A small network was trained on made-up records. Each row is its average activation on records with the value named, seen along a few directions.
Related values have similar rows: they may be neighbours, one step apart, or belong to one group.
(in the rows, 500 means zero)
Strong random noise was added to every row along 10 fixed directions; ignore it. To show where, here is one row again and again, with new noise each time:
[244 655 643 616 405 205 607 365 756 335 808 272 405 551 633 563 502 301
 633 373 515 398 487 410 569]
[421 588 348 315 473 544 581 267 549 544 656 550 476 407 440 311 260 576
 189 408 577 529 495 403 565]
[323 737 416 551 787 706 611 453 629 701 541 540 458 692 572 778 571 546
 586 397 475 555 535 306 699]
[497 479 610 424 657 607 576 661 413 643 415 640 593 429 486 528 397 669
 499 683 428 575 561 628 421]
[382 254 571 472 347 487 643 628 672 477 319 390 754 536 411 450 276 494
 672 812 500 515 489 694 486]
[615 585 435 356 753 702 326 498 197 613 416 738 477 479 425 488 645 611
 324 347 400 602 647 557 376]
[489 456 625 503 529 364 421 509 434 411 514 540 561 534 519 456 610 398
 549 436 397 497 573 631 397]
[433 367 678 532 525 218 710 458 647 534 462 482 710 552 640 425 429 367
 565 604 420 483 480 631 534]
[228 722 636 632 620 550 559 566 652 458 709 430 500 624 532 774 524 585
 803 545 457 521 610 417 602]
[450 649 448 422 541 868 379 664 331 483 470 627 226 339 421 549 506 601
 489 475 542 458 437 491 313]
[510 202 367 380 310 392 638 409 668 558 220 381 595 534 496 286 365 208
 346 501 552 439 326 614 481]
[458 677 748 654 532 386 333 460 377 264 632 368 449 406 483 570 651 571
 737 478 508 403 681 533 445]


Values of G:
g1: [450 541 566 669 565 404 549 342 502 359 404 404 703 652 584 503 626 495
 859 655 458 532 645 572 562]
g10: [667 314 496 538 367 378 325 590 523 529 513 256 487 494 344 594 473 536
 462 509 538 481 580 516 550]
g6: [414 716 404 524 601 675 586 577 443 474 691 696 418 514 658 568 624 531
 530 369 331 594 488 387 476]
g4: [229 636 355 370 259 440 759 352 609 242 559 503 542 484 552 181 384 327
 547 553 450 585 455 586 329]
g8: [342 504 222 189 222 732 810 553 624 599 388 219 483 409 389 540 277 524
 444 608 603 645 454 478 364]
g12: [706 369 283 518 448 597 433 534 483 581 322 469 405 447 577 458 491 442
 336 495 529 467 287 435 513]
g9: [303 823 544 502 589 563 539 295 348 286 705 659 429 401 556 474 561 631
 665 462 537 430 507 469 409]
g5: [644 574 347 548 332 370 465 331 447 426 388 152 370 438 496 513 752 264
 484 206 560 437 576 474 463]
g2: [368 472 538 500 606 501 504 601 581 472 731 904 840 831 480 556 525 612
 664 551 380 660 596 510 625]
g3: [453 700 340 267 462 696 554 273 411 480 625 429 571 392 327 450 300 828
 375 591 573 641 636 450 512]
g7: [676 306 676 494 281 240 461 534 474 554 476 264 331 267 481 409 324 481
 241 589 638 421 429 507 422]
g11: [528 495 606 558 370 414 415 634 448 376 536 462 526 485 407 506 503 583
 592 643 493 559 604 549 429]
A value of G combines one of 4 hidden first parts with one of 3 second parts; all combinations occur once.
Changing only the second part turns g12 into g3. g6 has the same second part as g12; what does that change turn g6 into?
> g8
Changing only the second part turns g7 into g1. g11 has the same second part as g7; what does that change turn g11 into?
> g4

Values of E:
e3: [586 634 469 590 495 441 358 485 458 438 535 327 261 485 519 567 691 409
 490 324 594 411 530 405 504]
e11: [672 466 360 587 493 478 525 145 503 480 357 514 622 472 544 289 528 482
 428 413 584 403 452 375 749]
e1: [412 522 473 556 424 438 534 397 615 371 689 550 522 498 550 362 377 511
 494 519 496 478 452 437 609]
e4: [465 516 616 539 511 308 655 400 546 480 510 440 586 475 668 475 529 402
 581 518 428 493 477 549 477]
e8: [509 410 648 611 565 278 383 566 625 558 621 412 557 638 459 622 473 493
 476 513 479 535 604 484 616]
e2: [455 788 475 394 578 370 680 353 483 569 740 405 407 394 614 509 503 531
 344 355 502 579 601 387 482]
e6: [459 476 650 601 547 351 460 528 553 496 561 449 617 607 446 621 504 544
 617 564 502 509 613 496 575]
e10: [410 565 644 471 518 282 480 460 475 412 739 542 564 585 541 525 615 425
 513 343 367 561 639 569 420]
e5: [424 650 281 357 594 605 561 183 465 552 474 442 534 550 480 473 533 487
 407 316 492 579 604 446 548]
e12: [547 326 563 523 369 385 435 431 518 371 508 514 647 440 429 288 334 561
 452 626 509 459 508 575 553]
e9: [340 458 382 374 441 568 729 542 586 543 443 610 557 600 589 478 492 329
 534 480 423 560 364 568 389]
e7: [456 535 564 541 513 454 627 531 602 591 384 289 447 522 541 668 518 468
 606 584 574 446 460 465 537]
A value of E combines one of 4 hidden first parts with one of 3 second parts; all combinations occur once.
Changing only the second part turns e6 into e7. e10 has the same second part as e6; what does that change turn e10 into?
> e9
Changing only the second part turns e5 into e4. e8 has the same second part as e5; what does that change turn e8 into?
> e12
